A small network was shown many inputs. Here are its activations along a few directions, one row for each input.
In each table, some parts of the input vary, and every possible input appears once, in random order.
A made-up example of a description, with smaller parts first: one of 8 places around a ring, together with either a single point or (one of 2 separate values, together with one of 4 places along a line) or one of 9 places around a ring.
Shared parts are said once, and a part with two or three values counts as separate values.

Rows:
R1: [ -1 -86 -35  -6  19 -28 -55 -43  28 -66  15  70  27  -7  15 -13 -42 -41
   2 -75]
R2: [-12  -8   1 -12   9   2  28   9 -10 -10 -13 -20   8   8  -1 -14   9  18
 -14  12]
R3: [ -6  21   3  50  -2 -14  -1  14 -13 -23 -25  -3  -5 -32 -20   2 -43  27
  34  -2]
R4: [  7  27   9  39  -9  -4 -22   8   1   7   6   4  -6 -18  -3  15 -18   5
  36   0]
R5: [ 20  30  14  22 -12   5 -30  -2  12  34  14  27 -13 -24  -1  20   0 -16
  10  -4]
R6: [ 13  21  10  35 -12  -8 -25  -1   6  10  10  28 -11 -31  -2  21 -19  -4
  32  -2]
R7: [ 3 34 16 20 -4 12 -9  7  4 18 -1 -4 -8 -8 -8  1 -3  8  7  6]
R8: [  9  -2   1 -25   3  11   7 -10  -1  27   9   8  -8   6   7  17  22 -16
 -17   6]
R9: [ -2 -21 -14 -36  13   3  29  -3 -16  -5   2 -19   6  22   4   2  16   4
 -16   9]
R10: [ -3  26   8  35   5  -2   2  16  -9  -3 -16  -6  -5 -21 -17  -4 -20  18
  13   0]
R11: [ 13  34  14  23  -8  10 -27   8   7  31  11   1  -6  -8   0  10   4  -7
  14   1]
R12: [ 10  23  11  -1  -2  16 -16   7   5  28  13 -16  -1  12   6   4  18 -11
   1   4]
R13: [  3 -25 -16 -38  14   1  33 -12 -18   0   1   1  -7   9   1  14  11  -5
 -19   1]
R14: [ -1  28  12  38  -7  -2  -8   7  -2  -5  -8  -1  -8 -20 -12   7 -26  19
  29   3]
R15: [ -9 -22  -8 -36   9   5  37  -4 -10 -17  -9 -20   7  22   0 -12  13  17
 -23  14]
R16: [  4   1   2 -24   3  15   4   1  -2  23   7 -16   4  21   9   5  28  -7
 -14  13]
R17: [ -5  -1   7 -26   3  17  16   0   1  10  -4 -18   4  21   4  -8  24   8
 -21  18]
R18: [ -37 -102  -52  -43  -40  -61   -3  -20   30  -67    3   34   22   32
   27  -46    2  -42  -30  -25]
R19: [ 16  20  10  -3  -2  12 -15  -4   8  32  15  10 -11  -3   5  14  14 -21
  -2  -2]
R20: [  1  21  14  -3   1  17   0   6   4  16   2 -19  -2  11   0  -6  13   4
  -5  10]
R21: [ -7  13   7  12   9   2  12  15  -9  -4 -10 -21   1  -2  -7 -11  -3  15
   1   4]
R22: [-16 -31 -13 -21   9 -10  44   3 -17 -36 -20 -21  14  10  -4 -19   0  27
 -16  10]
What do these inputs look like to the network? -> either one of 2 separate values or (one of 4 places along a line, together with one of 5 places along a line)
List by row number the other inputs of the same sort as R1. -> R18

Rows:
R23: [  9   4 -14 -40  -3   2  22  13 -25  52  23 -37  -4  35  18  21  51 -23
 -10  37]
R24: [ -9   2   0 -43 -12   2  38   6 -13  19  14 -53 -11  42  19  12  39   5
   3  39]
R25: [-20   0 -11 -28 -18   5  48  22 -33   8 -22 -63  -2  41   6  10  26  23
  -2  42]
R26: [ 12  23  16  17  41  27 -30  -4   0  -1  16 -13  -8  -1   0   8 -26  -8
  26 -34]
R27: [-22 -94 -55 -34  14 -40  24 -28 -12 -75 -28  37  11  -1  -4  -3 -40  -2
 -10 -27]
R28: [ 24  52  16  55 -33 -14 -25  19   4  63  14  35 -38 -43  -4  33   2 -28
  26  -1]
R29: [  7  25   2  29  40  23 -25  -1  -5 -12  10 -15   6   4 -14   3 -31  11
  27 -28]
R30: [-32 -52  -3 -26 -32 -17 -25 -14  53 -34   8  13  20  37  32 -55  20 -39
 -24 -18]
R31: [  5  62  24  50 -39 -15 -17  10  14  33   4  28 -45 -39  -8  20 -17 -12
  37  12]
R32: [-11  21  19 -18  28  43  49   6 -23  18 -45 -19  -3  -3 -20   1  12  36
 -39  22]
R33: [ -1  20   1  35  42  23 -21   8 -19  -9 -26 -29   8  -2 -13   6 -37  15
  23 -26]
R34: [-16 -97 -52 -36   5 -39  20 -40  -3 -71   8  49  13   2   8  -4 -29   0
 -10 -41]
R35: [ 33  31  22  34   9  21 -45  11   7  48  26  15   7 -23  11  30  11  -3
  31   0]
R36: [ 31  21   1  19  45  23 -42   4 -12  35  25   0   3  -9   0  22  -1 -31
  16 -45]
R37: [ 13   7  -9 -51 -18   6  27   3 -11  34  20 -43  -7  42  11  21  41  -4
 -12  40]
R38: [ 23  28  22 -42  22  46  23 -13  -4  45  -4   2 -17  -1 -16   9  30   5
 -49  14]
R39: [ -6  62  15  70 -41 -33   6  34 -10  13 -15   1 -23 -54 -21   5 -27  10
  30  17]
R40: [-15 -89 -52 -25  15 -56  40 -12 -24 -89 -15  28  13 -19  -4 -26 -36   9
  -9 -31]
R41: [ 25  61  17  44 -47  -8 -27   4  17  46   8  30 -42 -40 -13  30 -10 -15
  26   6]
R42: [  0  24  22 -21  33  37  43  -4  -8  16  -9  -9 -11   4 -22  -6  21  36
 -42  24]
R43: [ -1  30  27  46   1  20 -27   8  -6   4 -22 -14  13 -19 -10  13 -22  43
  39  18]
R44: [ 34  39  24  22  -7  31 -49  -6  17  27  18  10   0 -17   0  26  -3  12
  30   9]
R45: [ 13 -93 -44 -55   1 -27   2 -58   6 -49  13  63  14   8  18  19 -15 -36
 -20 -32]
R46: [ -9 -98 -32 -44   8 -33  16 -51   6 -68   8  55  10   3  20   6 -18 -27
  -4 -30]
R47: [  2  22  22  -5  30  22  65  15 -21   4 -34 -27   1 -14 -22 -15  18  48
 -39  24]
R48: [-12   3 -11 -19 -17 -11  64  33 -34  -7 -12 -68   1  23   5  -8  30  29
   3  44]
R49: [ 20  22  19 -29  37  40  25   0 -14  64   2   5  -9 -10  -5  13  39 -13
 -48   8]
R50: [   4 -100  -49  -47   20  -37   -6  -37   -4  -31   18   63   17   -2
   24   34   -1  -51  -17  -39]
R51: [  8  37  26  44   1  18 -32   1   9   2   8   2   9 -12  -7  12 -18  38
  40  19]
R52: [ -8 -45 -15 -39 -40 -11 -39 -21  51 -16  13  22  26  41  30 -42  25 -46
 -40 -22]
R53: [-11   5 -12 -35 -15   3  49  12 -20   7  10 -51   0  47   6   3  33  21
   3  44]
R54: [ -3  65  10  59 -43 -17 -15  14   8  23  -1  24 -31 -36 -19  17 -25   3
  36  19]
R55: [-39 -51 -20 -14 -34 -25 -21  -6  44 -41  10   8  25  40  17 -68   8 -12
 -33 -24]
R56: [-11  55  13  64 -39 -16 -13  21  -3  25 -26   7 -32 -43 -22  20 -29   7
  29  19]
R57: [  7  25   8  42  43   1   2  26 -20 -25 -13 -35  16 -15 -14 -10 -34  23
  24 -25]
R58: [  2  23  34 -32  33  42  38  -9  -2  28  -3 -10 -19  -4 -10   1  24  14
 -38  17]
R59: [-17 -51 -21 -28 -19 -22 -48  -3  39   3  19  25  29  32  38 -30  41 -62
 -39 -26]
R60: [ 32  28   7   8  29  33 -44 -15  -2  14  21  -5  -1  -1 -11  16 -15 -17
  14 -38]
R61: [-45 -51 -23 -11 -24 -25 -16   7  32 -45 -28  -6  22  35   4 -67  -5 -17
 -32  -7]
R62: [  6  34  33  55   3  -1  -3  23  -7 -10 -11 -22  22 -29 -11  -1 -19  47
  39  17]
R63: [ 15  36  37  32   3  22 -36   0  14  12  15   7  -5 -15   6  14 -12  18
  43  14]
R64: [-39 -46 -15  -3 -23 -46   3  24  20 -62 -17 -11  25  18   0 -89   1  -7
 -29 -11]
The inputs of R43 and R44 match in every part but one. If R27 is changed in the same way as R43 into R44, which row does it become? -> R45
The inputs of R39 and R54 match in every part but one. If R48 is changed in the same way as R39 into R54, which row does it become? -> R53
What do these inputs look like to the network? -> one of 6 places along a line, together with either one of 2 separate values or one of 5 places along a line
Change only the place on the line of 5 in R23. List by row number the other rows that result. -> R28, R35, R36, R49
Change only the place on the line of 6 in R33. List by row number the other rows that result. -> R26, R29, R36, R57, R60

Rows:
R65: [-22 -75 -37 -20  13 -34  24 -16  -9 -75 -15  15  20   4   1 -21 -29   7
  -7 -25]
R66: [ -9 -66 -30 -84  -2  -6  33 -22   1  -6  10   1   9  45  23  -9  44 -30
 -54   4]
R67: [-32 -69 -30 -36  -4 -30  35 -10   1 -63 -17   0  18  22   6 -37  -4   6
 -27  -5]
R68: [  7  77  35  37  -9  23  -1  37  -8  51  -6 -43 -12  -7 -11   4  16  21
  16  35]
R69: [  3  74  33  45  -1  19  19  33 -20  31 -21 -37 -16 -23 -25   7  -5  43
  20  35]
R70: [-27 -66 -33 -44 -15 -28  13  -5  12 -41  -2  -7  23  41  18 -42  17 -19
 -34  -9]
R71: [ 22  68  31  -8  -1  39  19  16 -14  78  13 -32 -24   5  -3  33  44   8
  -4  45]
R72: [ 31  65  27  99 -18  -4 -94  -3  28  29  21  62 -25 -66 -10  38 -55 -26
  70 -37]
R73: [-10 -72 -29 -74  23   3  22 -26   1 -24   5   2  20  43  18 -17  27 -20
 -50 -15]
R74: [ 11  64  25  56  15  15   7  23 -27  13 -19 -23 -15 -37 -28  22 -31  43
  40  15]
R75: [  1 -70 -31  28 -21 -50 -87 -38  47 -55  24  96  17 -26  20  -6 -50 -57
  26 -72]
R76: [ 25  69  40   2  20  53  10  10 -13  62   7 -34 -16   0  -8  29  26  21
   3  31]
What do these inputs look like to the network? -> one of 2 separate values, together with either a single point or one of 5 places along a line
The inputs of R72 and R75 match in every part but the choice among 2 separate values. If R74 is changed in the same way as R72 into R75, which row does it become? -> R65

Rows:
R77: [ -5  44   9  45  11   5  15  30 -33  14 -24 -33  -7 -22 -20  17 -23  40
  31  18]
R78: [ 35  60  32  20 -19  23 -32  -2  12  73  31  17 -15 -18   9  49  25 -17
  19  19]
R79: [ 11 -51 -22 -62  20  14  -8 -23  12   4  29   7  23  45  26 -12  40 -41
 -43 -28]
R80: [-22 -71 -38 -13   2 -40  23  -4 -15 -65 -20   6  23   5   7 -13 -18   3
   2 -12]
R81: [-16  53  30 -25  -3  41  63  34 -21  44 -20 -83 -11  36  -3 -10  54  42
 -26  60]
R82: [-11 -60 -24 -62  12   0  30 -20  -5 -20 -14   2  15  23   4 -13  20  -7
 -57  -8]
R83: [-16 -64 -29 -47  10 -29  61  -9 -12 -56  -8  -4   9  15   5 -24   2  13
 -27  -2]
R84: [ 29  60  38  -7  23  45 -12  12  -6  73  24 -32 -15   5   4  28  39  -9
   2  24]
R85: [ 15  61  26  92 -12  -6 -54  23  12   9  -4  29  -6 -62 -22   1 -43  16
  47 -12]
R86: [ -3 -34 -29   1 -20 -30 -54 -26  31 -19  21  56  -5  -1  13   2 -23 -60
   5 -47]
R87: [-19 -62 -25   7  -5 -34 -21 -21  12 -84  -8  24  24  -5   5 -26 -50   2
  21 -37]
R88: [ -1  52  20  12  18  20  52  19 -35  14 -11 -40 -18 -11 -28   5  -1  47
   6  31]
R89: [  7 -55 -22 -42 -12  -5 -38 -37  31  10  36  56   0  19  28  10  21 -50
 -17 -21]
R90: [-19 -49 -12  43  -7 -44 -50 -17  34 -58  -2  64  14 -29   7 -25 -50 -29
  18 -56]
R91: [ 12  53  29  -5  19  44  30  10 -20  44 -21 -29 -18  -2 -16  20  16  25
  -8  38]
R92: [-33 -55 -27 -82 -14 -13  65   7  -7 -22 -13 -49  21  66  13 -47  53   6
 -62  40]
R93: [ 32  67  25  57 -28   2 -48  11  11  49  15  18 -30 -39  -7  29 -15 -21
  42  -6]
R94: [  6  52  19  68   4   7 -23  13  -2 -10 -13 -10  -4 -27 -25   9 -47  40
  47  -1]
The inputs of R79 and R84 match in every part but one. If R92 is changed in the same way as R79 into R84, which row does it become? -> R81
What do these inputs look like to the network? -> one of 2 separate values, together with either a single point or one of 8 places around a ring
Start at R85 and move only the place on the ring of 8, one step at a time. The first step leads to R93. Which rows follow, in order? -> R78, R84, R91, R88, R77, R94
